A small network was shown many inputs. Here are its activations along a few directions, one row for each input.
In each table, some parts of the input vary, and every possible input appears once, in random order.
Descriptions start from the smaller parts, as in this example, which fits no table here: one of 2 separate values, together with either a single point or one of 9 places around a ring or (one of 6 places along a line, together with one of 8 places around a ring).
Shared parts are said once, and a part with two or three values counts as separate values.
In the rows, 128 means zero.

Other details of the inputs shift rows strongly along two fixed directions, in all tables alike. That doesn't count.

A family of inputs:
x1: [ 93 103 113  99  93 143 162 159 168  69 122 110 129 182 125 102 100]
x2: [126 176  99 166 174 145 161 121 128 179 107 111 149  86 167 127  71]
x3: [160 119 150 148 131  91  96 126  92 131 140 162 116  86  96 171 188]
x4: [ 72 111 125 107 101 108 147 155 123  67 138  94 124 163 108 101 131]
x5: [140 145 113 124 165 147 114 123 140 181 126 139 129  89 131 147 102]
x6: [126 168 138 129 189 135 125 111 116 174 139 101 124  78 130 129 110]
x7: [ 82 100 115  91  89 139 158 162 155  69 115 115 125 200 131  94  91]
x8: [ 74 112 129 109 107 114 165 162 145  59 143  81 132 162 107  91 124]
x9: [215  63 152 154  56  93  79 123 107  91 127 227 109 145  91 190 242]
x10: [126 164 130 126 183 148 116 105 132 190 138 103 136  90 142 122 102]
x11: [191 108 137 148 110 113  88 109 117 147 143 185 121 117 111 165 202]
x12: [209  77 160 159  67  88  76 117  98  91 136 211 111 139  92 176 252]
x13: [116  90 118 111  78 130 140 146 164  78 131 124 138 183 116 107 131]
x14: [122 171  93 166 170 143 152 125 139 185 108 114 155  87 166 121  74]
x15: [121 172 105 163 168 142 152 119 122 172  99 115 151  86 174 128  66]
x16: [141 158 127 120 174 156 124 111 128 190 125 119 124  92 144 144  88]
x17: [164 115 141 152 136  92  98 125 106 141 151 165 121  85  87 165 202]
x18: [181 112 144 136 107 114  90 109  97 144 132 186 109 132 115 163 191]
x19: [ 85 107 121  89  94 145 154 147 149  86 118 102 128 197 137  90  86]
x20: [130 170 138 125 185 151 124 106 121 183 134 101 127  90 145 127  98]
x21: [162 132 144 141 132 102  88 110  86 147 137 165 105  99 106 160 191]
x22: [122 164 144 127 183 131 115 110 109 170 130 102 125  77 138 131 103]
x23: [101 101 132 104  74 121 136 139 132  66 128 120 122 196 119  99 149]
x24: [125 155 124 113 176 156 118 119 129 182 111 124 125  82 150 148  71]
x25: [ 82 124  97 145  80 130 183 158 146  72 106 112 148 186 153  81  84]
x26: [ 75 107 125 110 105 119 155 148 162  65 143  82 140 172 115  78 122]
x27: [138 163 134 120 174 155 125 105 124 185 132 110 125  97 149 133  97]
x28: [102 100 136 103  83 136 143 138 148  71 126 104 134 184 139  95 116]
Each input here is: one of 4 places along a line, together with either a single point or one of 6 places along a line.
The inputs of x21 and x26 match in every part but the place on the line of 4. If x25 is changed in the same way as x21 into x26, which row does it become?
> x14
Change only the place on the line of 4 in x28. List by row number the other rows that result.
> x11, x18, x27
List by row number the other rows that have the place on the line of 4 in common with x9.
> x3, x12, x15, x22, x24, x28

A family of inputs:
x29: [130 153 141 109 178 139 110 115 112 175 134 119 114  87 125 146 112]
x30: [192  88 125 161  81 103 101 131 118 112 118 212 120 134 108 175 200]
x31: [104  89 119 111  59 142 162 148 165  49 117 113 140 216 146  87 109]
x32: [149 153 122 135 158 153 119 111 125 182 111 141 130  97 155 147  93]
x33: [121 176 132 161 163 114 133 113  76 165 111 121 128  82 151 134 111]
x34: [137 175 114 153 187 144 140 112 134 193 128 110 143  75 148 128  95]
x35: [ 83  90 133 110  80 110 148 152 161  40 148  88 141 185 108  80 149]
x36: [126 152 139 123 179 128 114 116 119 173 142 107 126  73 119 141 120]
x37: [127 171 108 145 185 144 137 119 129 198 121 117 141  75 148 135  83]
x38: [178  90 152 138  99  92  92 130 107 104 146 185 107 120  79 172 222]
x39: [ 37 143  92  98 132 160 192 160 177 101 112  51 154 169 162  61  15]
x40: [ 95  92 136  90  73 130 135 139 141  60 136 107 122 210 123  89 134]
x41: [184  92 152 129  89 103  81 117 100 112 140 193 100 140  93 169 222]
What do these inputs look like to the network?
> either a single point or (one of 2 separate values, together with one of 6 places along a line)
Change only the place on the line of 6 in x40. List by row number the other rows that result.
> x29, x35, x36, x38, x41
Change only the choice among 2 separate values in x40. List by row number the other rows that result.
> x31

A family of inputs:
x42: [108 104 119 139  57 123 159 136 127  60 112 127 135 208 149  90 134]
x43: [170 112 156  83 134 142  68 107 116 167 140 163  98 123 110 167 155]
x44: [ 89  89 128 113  83 103 148 165 143  49 144 117 128 169  90 109 158]
x45: [183 131 132 109 143 164  95 108 127 187 111 179 114 118 143 173 111]
x46: [167 122 151 145 134  91  92 125  86 133 136 170 110  88  95 175 198]
x47: [109 163 125 117 202 135 128 124 136 183 146  88 133  75 122 124  93]
x48: [123 153 106 142 163 162 150 121 172 169 126  98 156 104 156 110  80]
x49: [109  98  97 139  89 126 166 156 171  75 119 127 145 169 125 104 124]
x50: [ 89 179 146 108 170 140 128 105  91 162 127  72 123 114 151 103  86]
x51: [178 108 164 147 106  84  82 111  78 110 141 181 103 114  98 166 221]
x52: [ 89 123 109 133 107 133 168 153 138  96 102 109 143 155 148 106  84]
x53: [102 165 128 108 198 155 136 109 165 174 160  53 144  86 137  96  77]
x54: [172 135 109 168 131 111 116 129 114 155 121 179 126  86 121 170 154]
x55: [104 110 121 140  75 122 157 142 128  72 106 128 135 182 148  99 117]
The inputs of x49 and x47 match in every part but one. If x45 is changed in the same way as x49 into x47, which row does it become?
> x43
What do these inputs look like to the network?
> one of 2 separate values, together with either a single point or one of 6 places along a line
